These are the activations of a small neural network, seen along a few directions. Each row is one input.
Each table varies a few parts of the input and shows all the possible inputs, shuffled.
A made-up example of a description, with smaller parts first: one of 6 places along a line, together with either a single point or one of 9 places around a ring or (one of 3 separate values, together with one of 8 places around a ring).
Shared parts are said once, and a part with two or three values counts as separate values.
In the rows, zero is written as 128.

Table:
x1: 152 134 119  96  99  98 143 120 166 136 106 135  89 152 136 122 141 122 162
x2: 191 146  89 113 153 173 126 147 132 109 136 143 166 120 150 155 123 128 119
x3: 123 103  65 143 147 174 144  87  65 155 173 129 183  81 115 148 111 139  80
x4: 149 157  91 113 123 100 129 147 168 102 112 152 121 118 137 122  98 159 128
x5: 127 127 207 179 131 102  96 103 110 147 133 108  98 112 114 112 158  88 133
x6: 119 124 150  80  88  97 171 127 166 135  86 132  97 178 141 128  92 159 179
x7: 182 116 125 101 138 158 127 135 144 140 141 147 134 145 156 145 175 119 140
x8: 169 119 137 106 111 105 107 112 149 154 130 141 104 141 159 134 156 100 137
x9: 143 135 160 181 173 169 108 120 105 116 131 110 191  97 123  88 141 108 118
x10: 124 154 186 144  97  81 135 144 161 102 109  93  95 143 100  98 147 107 169
x11: 161 138 100 126 141 109 110 147 147 120 126 159 133 103 164 131 112 120 103
x12:  93 135 136 116 148 159  84 169 140  90 135 122 106 154 121 178 171  85 124
x13:  91  99  84 156 130 108 126  81  73 157 174 157 151  64 135 126  95 127  70
x14: 140 153 110 101  97  79 130 150 171 143 115 127  89 126 145 111 116 147 124
x15: 168 128  82 127 152 190 119 125  93 142 138 138 164  91 144 142 122 118 103
x16: 160 132 113 126 105  87 105 138 148 143 120 131  93 124 164 130 121 117  94
x17: 163 146 159 164 158 154 107 147 138  86 128 109 195 125 127  92 143 113 134
x18: 146 136 195 158 126  83 106 137 135 116 125  96 102 135 123 111 169  85 147
x19: 124  80 112 133 147 160 148  73  88 183 185 138 138 109 110 149 152 133  98
x20: 169 161  78 101 121 168 141 161 154 106 120 137 164 130 129 136 115 167 151
x21: 140 124 103 147 145 127 102 128 117 155 141 156 127  73 164 123 112 123  98
x22: 114 142 125  90  94  74 160 158 156 136  83 128  90 162 138 115  65 173 134
x23: 163 135 108  95 118 152 160 139 161 117 120 145 119 158 137 132 159 144 168
x24: 110  87 121 144 114 104 131  44  84 188 177 139 107 114 115 139 128 104  93
x25: 148 144  88  93 137 160 178 172 138 100  85 131 157 160 124 142  72 195 165
x26:  45 135 143  92 129 149 132 199 154  83  99 112  98 188 103 160 121 158 181
x27: 122 150 162 143 148 141 170 157 148  55  83  98 177 164 107  86  86 178 177
x28:  92  97 108 158 115  87 129  82  89 192 177 129 105  79 138 130 106 129  69
x29: 171 100 118 122 137 173 117  99 106 154 139 144 122 128 139 143 162 116 116
x30: 149 165 141 157 140 146 137 155 156  68 107 100 181 139 103  81 131 142 157
x31:  76 102 185 181 127  77 125  63  65 155 163 104 127  96  88 113 154  94 105
x32: 124 136 103  97 115  97 146 163 153 107  76 153 128 152 121 118  50 188 135
x33: 152 109 140 124 119 120 100  81 115 179 142 143  94 119 150 128 150  98 123
x34:  94 138 207 121  93  75 162 142 149  88  81  90 101 169 102  98 103 142 181
x35:  22 103 128 146 142 158  97 102  78 140 180 126 131 115  87 178 161 102  89
x36:  73 151 126 110 128 155 107 188 166  87 123 114  96 162 105 164 163 124 164
x37: 136 122 117 137 110 104 101 107 110 169 134 141  90  96 161 118 111 100  80
x38:  70 122 132 131 149 174  77 144 101 126 130 123 111 128 111 170 176  79 103
x39:  94 115 139 199 170 148 142  85  71 129 166 103 212  86  99  97 131 117  94
x40: 130 121 127  70 106 146 185 142 148 112  90 140 133 184 137 128 117 174 175
Q: Changing only one part turns x27 into x39. The same change can be made to x22. Which row results?
A: x28
Q: Describe the family of inputs behind these rows.
A: one of 5 places along a line, together with either one of 3 separate values or one of 5 places around a ring
Q: Which other rows does x9 become when the choice among 3 separate values takes its other values? List them by row number.
A: x5, x38
Q: Start at x14 and move only the place on the ring of 5, one step at a time. The first step leads to x4. Which rows follow, in order?
A: x20, x23, x1
Q: Which other rows does x1 become when the place on the line of 5 takes its other values? List them by row number.
A: x6, x8, x24, x33

Table:
x41: 142 126  63 174 193 219 104 101  60 123 185 159 228  56 128 145 121 124  77
x42: 149 110  51 164 180 182 131  88  72 164 199 163 212  51 133 144  99 143  66
x43:  79 131 217 135  76  45 103 118 148 116 116  92  39 162 100 135 184  71 163
x44: 170 111  40 132 148 171 130  88  64 199 193 168 178  56 171 145  94 140  48
x45: 144 107  56 139 179 225 105 116  65 163 196 160 213  78 138 161 142 121  62
x46: 134 156 147  76  84  77 164 189 197  96  46 114  79 184 142 104  79 190 197
x47:  61 125 235 174 103  32 133 110 142 106 118  80  81 150  80 104 143  91 157
x48: 151 151 146  53  88  88 165 184 198 107  44 130  57 204 139 129  86 174 201
x49: 120 174 173 101 122 144 157 199 179  29  38  90 131 203 102 108 104 165 216
x50: 183 147  63  84 153 204 142 200 178  80  97 153 199 148 146 132 115 185 154
x51: 113 153 163  76 109 138 152 207 192  58  49  98 116 203 109 115 132 170 212
x52:  98  92 154 189 128  80  98  41  59 203 198 125  91  56 137 118 155  77  64
x53: 159 108  22 115 151 200 106  93  74 181 190 169 172  71 159 167 140 123  62
x54: 218 142  44  53 116 158 170 161 172 131  90 177 151 155 180 133  73 190 142
x55:  57 141 246 185 114  70 107 125 131  64 103  75  96 154  74 107 165  72 167
x56: 189 164  71 103 156 214 156 185 158  57  82 139 220 150 141 115  90 182 158
x57: 169 100  26 119 149 163 123  72  72 192 190 194 157  56 168 158 111 135  57
x58:  94  83 143 170 125  87  97  38  70 212 199 148  75  82 138 136 160  63  54
x59:  92  91 152 171 121 122  84  51  65 199 197 121  95  93 126 148 191  49  74
x60:  80  88 168 187 161 142  77  74  56 173 197 108 123  84 103 137 205  58  71
x61:  79 120 221 150  83  10 120 109 140 135 103  88  42 139 118 106 138  92 149
x62: 201 152  59  94 153 173 173 177 171  95  98 145 198 141 142 118  69 204 149
x63:  78 120 217 133  70  17 120 107 152 149 112 114  29 159 113 117 150  82 144
x64: 126 162 160  95 111 101 172 194 200  73  56  99 112 187  99 101  86 192 208
x65:  61 126 241 153 101  69 106 134 135  94 120  80  79 165  80 122 192  73 161
x66: 211 155  34  55 134 185 144 185 183 102  93 158 152 148 165 147 108 182 154
x67: 126 160 135  58  92 117 142 208 216  87  49 114  70 209 129 133 117 165 201
x68: 211 147  47  74 126 151 165 171 169 117  88 158 165 138 184 122  60 202 138
x69:  72  90 167 208 146 109 112  48  63 191 204 111 136  80 104 113 153  72  62
x70:  74 109 179 220 167 146  80  69  56 146 191 107 143  79  94 122 176  55  74
Q: Changing only one part turns x64 into x46. The same change can be made to x42. Which row results?
A: x44
Q: Describe the family of inputs behind these rows.
A: one of 5 places around a ring, together with one of 6 places around a ring
Q: Which other rows does x47 become when the place on the ring of 6 takes its other values? List them by row number.
A: x43, x55, x61, x63, x65
Q: Start at x63 and move only the place on the ring of 5, one step at a time. The first step leads to x48. Which rows follow, in order?
A: x54, x57, x58

Table:
x71: 166 138  77  75 132 199 137 160 142 116 113 145 145 153 149 155 130 161 153
x72:  62 138 191 139 124 114 112 158 141  99 110  89 104 167  77 132 151 103 154
x73:  74 150 237 197 136 129 138 128 124  76 107  65 148 174  74  76 138 101 157
x74:  98 141 165 106  96 103 106 139 146 109 101 112  54 159 119 139 166 103 161
x75: 136 145 153 103  77  58 116 137 164 131 101 116  43 145 147 124 140 115 149
x76: 109 109 139 106  83  11 156 109 178 147 103 146  43 129 153 108 105 155 145
x77: 120 138  95 117 161 199 138 181 142  74 126 117 192 151 134 140 131 166 136
x78: 188 126  54  77 115  93 178 128 154 137 112 184 140 112 164 131  58 189 129
x79: 153  94  55 177 171 176  92  53  36 204 234 165 195  27 142 153 145  85  21
x80: 146 170 142 162 166 214 145 159 103  76 113  95 230 130  83 103  93 153 157
x81: 203 132  64  73 127 144 137 155 164 138 100 179 137 126 151 145  96 160 143
x82:  81  55 165 205 149  96  81  29  42 230 216 122 104  63 143 133 181  47  32
Q: Describe the family of inputs behind these rows.
A: one of 2 separate values, together with either a single point or one of 5 places along a line
Q: Changing only the choice among 2 separate values turns x73 into x80. The same change can be made to x76. Which row results?
A: x78
Q: Which other rows does x72 become when the choice among 2 separate values takes its other values? List them by row number.
A: x77
